Here are a small network's activations along a few directions, averaged over the inputs that share one value of a field.
Values that are neighbours, or in one group, have similar rows; names and order tell nothing.
Random noise pushes rows far along 9 fixed directions. That doesn't count. These rows show it; they differ only by the noise:
[-247,  -82,  -77,  205,   65, -161,  -22, -257,   59,  -53, -327,  -59,
  -71,   92,  -32,   69, -157,   93, -296,  217, -256,  -85,  103,   36]
[ 112,   77,   10,  259,  101,  -50,  -49,   76, -213, -142,   54,  129,
 -215,   42, -100,   62,  225,   43,  -44, -136,  209,  162,  -67,   68]
[-274,   34, -359,   -9,  146,  -35,   -3,  142,  239,   74,  268, -186,
  137,  133,   53,   17,   35,  255, -170,  339,  115,  -82,  147,   19]
[  34,   92,  -76,   62,  130,   80,   13,  -72,  228,  123, -220, -103,
  -69,   37,  174,   45, -116,  -43,   -1,   63, -274, -509,  223,   82]
[  22,   51,  138, -494,  447, -217,  117,  381,  614,  189,  115,   47,
   61,  -90,  381, -110,  147, -191,  302,  119, -234, -189,  130, -330]
[-238, -475,  126, -266,   12, -246,  150,  -91,   83,  -19, -426, -243,
  317,  207,  129, -299,  -33,  174, -163,  335, -550,  190,   32, -190]
[ 320, -172,  159,  230, -612,  416, -132,  -70, -212, -365,  -61,   34,
  112,  -49, -270,  124,  -49,  -29,  222, -475, -103, -204,  -58,   86]
[-136, -110,   13,  149, -170,   94, -154,  186,   97, -508,  368,  349,
   -1, -302, -222,  403,  150,  -11,  165,  -70,  179,   84, -123, -199]
[  88,  -67, -205,  -49, -412,  376,  236, -215,  159,  311, -169, -153,
  416,  182,  170, -208, -145,  -16,  -31,    8,  -32, -583,  281,  105]
[ 106,  187,   67,  125,  -11,  106,  -74,  206,  -87,  173,  232, -377,
  -23,  413,   19, -265,  115,  216, -236,  -59,  -20,  255,   45,  436]
[-252,  305,   87,  108,  204, -364,   -6, -312,  456,  375, -295,  -91,
 -201,  230,   92,  -97, -351, -146, -467,  143, -310,  -80,  235,  163]


Values of F:
f2: [-371,  -10,  232,   16,  -21,  -69, -119,  -93,  124, -197,  -87,  -74,
 -145,  112,  -10,   87, -284,  128, -263,   64, -549,  203,  -19,  335]
f6: [-110,  353,  366,  167,   71,   12,  146, -230,  127,  305,    0,  316,
 -147,  -50,  218,  -66,  100, -402, -332,   63,    3,  320,   91,  337]
f1: [ 156,  113, -538,  -59, -218,  316, -215,  194, -307,  205,  633, -466,
  164,  360, -144, -232,  -51,  459,   22, -104,  660,   98,   22,  323]
f11: [ -52,  131,  -96,  100,   84,  -29,  356, -168,    5,  338,   -8,  309,
   15,   62,  158, -183,  105,  -54,  -99,  170,  478,   -5,  -23,  -49]
f3: [  31,   67,    9, -370,  213, -234, -315,  423,  125,   -3,  435, -675,
  137,  180, -255,  -95, -143,  294,  150,   19, -185,  202, -200, -152]
f14: [-165,   79, -761,   35,   80, -188, -143, -237,  -73,  205,  -97, -219,
  -31,  156,  -87,  -11, -295,  240, -374,  145,  405, -228,  222,   96]
f9: [-104, -318,  120,  -66, -236,  420, -123,   12, -154, -352, -193,    0,
   27, -323,  142,  214,   80,  -29,  121,  102, -354, -108,   21,   72]
f10: [ -42, -197,  -51, -206, -130, -234,  -42, -190,    8,    3,  -57,  132,
   11, -167, -204,   44, -177,  -80,  102,   53,  184,   63, -102, -264]
f8: [  26,  222,  467,    1,  421,  -99,  166,   59,  -27,  137, -135,  190,
 -284, -121,  257,   38,  191, -401,  -56,  -11, -240,  313,  -99,   17]
f4: [ 412,  -43,  -99, -221,  141,  371,  212,  243, -102,   36,  116,  287,
  -18, -197,  268,   65,  230,  -19,  668, -233,  159, -682,   -1, -160]
f13: [ 199, -173,  783, -261, -429, -216,  -54, -153, -132,  131, -310, -363,
  176,  188, -146, -500, -251, -179,  -70, -247, -714,  674, -308,   -2]
f5: [ 249,   -9, -367, -227,  249,  -87,  283,   18,   33,  343, -280,  -72,
  141,  126,  228, -257,   32,    1,  211,   26,  148, -514,  193, -247]
f12: [ 255,  334,  122,   60, -197,  405, -200,  358,  -35,  139,  574, -555,
   92,  169,  -85,  -95, -101,  171,  219, -247,   51,   33,  -24,  527]
f7: [ 207, -111,  -68, -216, -253,  133,   78,  -72, -114,   70, -224, -176,
  324, -117,  -23,  -81, -102,  -78,   95,  -39, -100,  -79,   34, -164]
A value of F combines one of 2 hidden first parts with one of 7 second parts; all combinations occur once.
f10 and f13 share the first part; f10 and f9 share the second. Which value has the first part of f9 and the second part of f13?
> f7
f14 and f6 share the first part; f14 and f1 share the second. Which value has the first part of f1 and the second part of f6?
> f12
f4 and f3 share the first part; f4 and f2 share the second. Which value has the first part of f2 and the second part of f3?
> f8

Values of D:
d11: [-331,  367, -858,  -74,  421,  103,  -39, -109,  349,  502,   20, -534,
   64,  -43,  324,  222, -375,  102, -237,  533,  -81, -881,  491,  135]
d13: [  65,   -7,   80,   95, -209,  189,   71, -161, -275,  -44,  178,  512,
  -43, -182,  -14,   90,   39, -118,  119, -190,  486,  258, -146,   30]
d4: [ 300, -386,  109, -197, -149,  557, -142,  580, -363, -289,  432,  -30,
   95,  -82,  282,  -57,  369,  263,  597,  -82,    7, -152,  -76,   53]
d10: [ -80,  217, -241,  893, -475,  541,   95, -683, -476,   16, -361,  277,
 -223, -149, -150,  418, -116, -282, -504,  119,  421, -454,  114,  435]
d2: [ 532,  563,  509,  155,  225,  155,  292,   53,  165,  186,  -80,  612,
 -347, -262,  258,   69,  261, -601,  378, -381,   34, -496,   55,   31]
d1: [ 249,  120,  260,  -38,  204,  -82,  -51,   51,   25,  185, -187, -373,
 -103,  121,   -6, -194, -146,   74,  179, -151, -344,   21,   -7,  203]
d6: [  68, -108,  757,   35, -720,  724,  122, -173,  187,   61, -125, -208,
  350,  -62,  190, -111, -195, -340,  -51,   19, -754, -192, -113,  385]
d8: [  18,  262,  524,    5,  299,  217, -161,  231, -192, -132,  186,  212,
 -405,  -17,  331,   40,  421, -219, -170,  -41,  -58,  381,  -36,  464]
d5: [ 130,  444, -177,  864,  -10,  444, -199, -137, -278, -178,  -94,  134,
 -504,  -67, -125,  503,   49,   10, -219,  -93,  -49, -438,  182,  489]
d14: [ 181,  -81, -347,  234,  -86, -146,   18, -336, -335,   92, -401,  -76,
   58,   83, -242,  -40,  -16,   36, -137,  -99,  258, -141,   93,  108]
d3: [ 261, -473,   21, -887,   66, -353,   65,  610,  131,  140,  -26, -346,
  376,  256,  358, -745,  198,  277,  355,  -62, -125,  373,    1, -331]
d9: [-219,  436, -439,  425,  591, -510, -254,  -98,  316,    9,  -53,    2,
 -671,  211, -280,  370, -269,  135, -408,  -17,   54, -280,  193,   -2]
d7: [-312, -137,  184, -216,  346, -649,   -9,  313,  566, -579,  345,  555,
 -108, -326, -292,  321,  121, -132,  401, -127,  216,  322, -304, -798]
d12: [ 316, -261, -303, -524, -447,  314,  262,  -81, -173,  468,   56, -528,
  705,  295,   37, -531, -102,  212,  258, -157,   33, -128,  -10, -126]
A value of D combines one of 2 hidden first parts with one of 7 second parts; all combinations occur once.
d5 and d8 share the first part; d5 and d2 share the second. Which value has the first part of d2 and the second part of d8?
> d13
d11 and d3 share the first part; d11 and d12 share the second. Which value has the first part of d12 and the second part of d3?
> d4
d14 and d9 share the first part; d14 and d1 share the second. Which value has the first part of d1 and the second part of d9?
> d7
